Each row below holds a small network's activations on one record, seen along a few directions.
Each row is followed by the record's values for the fields N, T, C, G, E.
A field that a record lacks is written absent.
Other fields move the rows too, some of them a lot.
In the rows, 500 means zero.
Strong random noise was added to every row along 3 fixed directions; ignore it. To show where, here is one row again and again, with new noise each time:
[497 410 525 652 264 575 506 441 514 509 534 462 711 404 509]
[465 610 457 472 191 668 590 490 404 434 411 553 535 550 389]
[469 339 609 511 333 598 548 682 370 281 572 462 295 486 601]
[506 302 579 680 311 543 490 494 517 473 594 422 669 372 587]
[517 344 555 630 263 567 539 485 506 486 548 440 714 418 549]

[408 209 660 759 595 480 344 663 453 309 784 419 220 290 718] => N=n3 T=t1 C=absent G=absent E=absent
[462 609 409 752 475 469 397 261 599 633 518 612 492 491 511] => N=n1 T=t1 C=absent G=absent E=absent
[719 246 632 251 270 497 814 670 550 431 321 480 932 712 491] => N=n3 T=t4 C=c2 G=g2 E=e1
[517 345 592 330 557 459 508 585 567 595 453 364 711 424 549] => N=n1 T=t2 C=c2 G=g1 E=e3
[462 674 363 420 555 528 471 486 466 665 438 497 604 528 307] => N=n1 T=t2 C=absent G=absent E=absent
[501 598 435 447 476 504 516 461 384 503 430 561 408 487 411] => N=n2 T=t2 C=absent G=absent E=absent
[419 713 439 337 463 503 368 347 570 610 383 479 597 402 319] => N=n1 T=t2 C=absent G=absent E=absent
[446 698 459 525 494 561 424 436 418 480 528 424 551 407 381] => N=n4 T=t4 C=absent G=absent E=absent
[480 446 506 432 660 364 368 529 586 590 515 383 574 432 487] => N=n1 T=t2 C=absent G=absent E=absent
[537 375 636 453 647 452 434 670 427 329 598 410 191 567 649] => N=n1 T=t4 C=absent G=absent E=absent
[661 527 471 393 238 581 675 331 549 569 389 547 837 698 412] => N=n1 T=t4 C=c1 G=g3 E=e1
[451 435 616 493 431 537 409 644 389 217 500 499 112 517 507] => N=n3 T=t4 C=absent G=absent E=absent
[490 177 676 571 617 485 571 790 337 313 854 375 338 346 757] => N=n4 T=t5 C=absent G=absent E=absent
[421 344 566 529 649 523 307 623 397 423 719 390 279 321 591] => N=n1 T=t2 C=c3 G=g3 E=e2
[558 404 476 380 539 442 590 559 541 684 494 378 851 542 461] => N=n1 T=t2 C=absent G=absent E=absent
[472 585 438 692 562 426 304 284 532 572 487 532 425 288 449] => N=n2 T=t6 C=absent G=absent E=absent
[428 723 373 643 327 609 450 361 508 559 444 581 552 472 313] => N=n3 T=t6 C=absent G=absent E=absent
[528 295 671 568 525 550 568 571 418 465 539 366 609 385 646] => N=n2 T=t4 C=c1 G=g1 E=e2
[584 343 593 595 573 415 333 466 675 599 595 439 620 268 568] => N=n1 T=t2 C=c2 G=g2 E=e1
[523 720 375 546 423 457 582 253 582 608 281 595 542 536 385] => N=n2 T=t1 C=absent G=absent E=absent
[542 447 504 125 520 516 685 796 364 437 410 438 412 722 458] => N=n1 T=t2 C=absent G=absent E=absent
[588 478 502 614 600 439 679 521 641 582 478 641 457 670 634] => N=n1 T=t1 C=c2 G=g2 E=e1
[419 641 502 676 660 476 131 434 445 396 633 417 284 229 445] => N=n4 T=t4 C=absent G=absent E=absent
[447 631 483 558 562 619 487 529 351 633 697 425 802 326 364] => N=n4 T=t4 C=c1 G=g2 E=e3
[583 494 523 554 414 592 705 502 376 580 516 441 669 516 453] => N=n2 T=t4 C=absent G=absent E=absent
[561 275 535 358 473 538 571 587 450 467 547 414 530 520 563] => N=n1 T=t2 C=c3 G=g3 E=e2
[577 749 442 397 320 391 352 202 777 633 222 598 719 486 387] => N=n1 T=t6 C=c2 G=g1 E=e3
[537 299 614 494 587 348 335 506 579 462 586 433 399 386 626] => N=n1 T=t2 C=absent G=absent E=absent
[476 414 516 740 650 414 486 341 679 726 689 481 775 394 583] => N=n1 T=t5 C=absent G=absent E=absent
[442 529 477 763 524 580 531 508 433 506 625 630 239 545 607] => N=n1 T=t1 C=absent G=absent E=absent
[504 279 597 427 585 460 464 645 427 420 642 421 338 470 670] => N=n1 T=t6 C=absent G=absent E=absent
[385 773 424 520 511 595 292 411 500 523 506 466 326 360 365] => N=n1 T=t3 C=absent G=absent E=absent
[436 509 500 425 667 453 460 608 507 557 530 427 432 483 444] => N=n1 T=t2 C=absent G=absent E=absent
[542 459 474 453 410 486 743 494 545 585 456 535 653 718 563] => N=n1 T=t1 C=absent G=absent E=absent
[727 443 480 422 284 534 760 537 558 535 331 622 643 752 575] => N=n1 T=t1 C=c2 G=g2 E=e1
[536 518 462 302 468 579 603 554 511 441 417 436 416 612 456] => N=n1 T=t3 C=c3 G=g3 E=e2
[563 307 550 343 536 471 603 693 461 532 537 391 602 561 546] => N=n1 T=t2 C=absent G=absent E=absent
[423 801 259 648 460 570 340 209 663 474 336 700 396 479 237] => N=n3 T=t6 C=c3 G=g3 E=e2
[534 465 513 496 531 504 596 373 478 731 574 471 952 550 484] => N=n1 T=t4 C=absent G=absent E=absent

Here are new rows. What are their fields?
[541 188 592 395 656 421 494 669 517 419 593 364 363 496 636] => N=n1 T=t2 C=c3 G=g3 E=e2
[497 435 516 391 636 415 497 570 569 625 520 369 655 463 474] => N=n1 T=t2 C=absent G=absent E=absent
[439 586 505 654 421 484 267 311 602 436 410 532 476 384 393] => N=n3 T=t4 C=absent G=absent E=absent
[447 348 599 498 692 410 352 604 540 498 653 365 402 338 579] => N=n1 T=t2 C=absent G=absent E=absent
[510 714 321 371 352 714 700 470 302 511 329 624 515 625 361] => N=n2 T=t1 C=c3 G=g3 E=e2
[390 590 434 579 705 436 333 428 581 692 567 430 594 358 406] => N=n1 T=t2 C=absent G=absent E=absent
[511 421 586 392 527 469 417 562 588 427 495 341 389 424 571] => N=n1 T=t3 C=absent G=absent E=absent
[522 479 547 339 204 675 702 582 298 429 432 547 655 626 384] => N=n3 T=t4 C=absent G=absent E=absent
[413 812 384 576 555 435 453 333 626 517 379 699 185 649 440] => N=n1 T=t1 C=absent G=absent E=absent
[493 617 393 373 423 587 558 483 427 655 431 497 672 553 330] => N=n1 T=t2 C=absent G=absent E=absent
[443 838 407 218 408 783 734 582 150 532 435 651 433 778 252] => N=n1 T=t4 C=absent G=absent E=absent
[511 444 476 686 626 349 490 389 708 663 548 482 638 512 588] => N=n1 T=t1 C=absent G=absent E=absent
[507 457 495 413 440 494 443 437 526 630 492 411 740 413 454] => N=n1 T=t2 C=absent G=absent E=absent
[391 694 460 323 650 406 345 480 587 525 386 477 349 480 360] => N=n1 T=t2 C=absent G=absent E=absent
[439 618 455 503 300 631 566 537 420 358 441 611 375 579 422] => N=n3 T=t1 C=absent G=absent E=absent
[566 326 533 483 467 502 749 615 491 556 524 492 605 668 631] => N=n1 T=t1 C=absent G=absent E=absent
[437 728 499 346 588 529 561 473 360 465 381 540 279 538 313] => N=n2 T=t4 C=absent G=absent E=absent
[539 479 489 394 403 546 739 555 403 477 479 666 393 740 586] => N=n1 T=t1 C=absent G=absent E=absent
[490 529 524 380 699 467 538 535 448 602 538 458 613 591 460] => N=n1 T=t4 C=absent G=absent E=absent
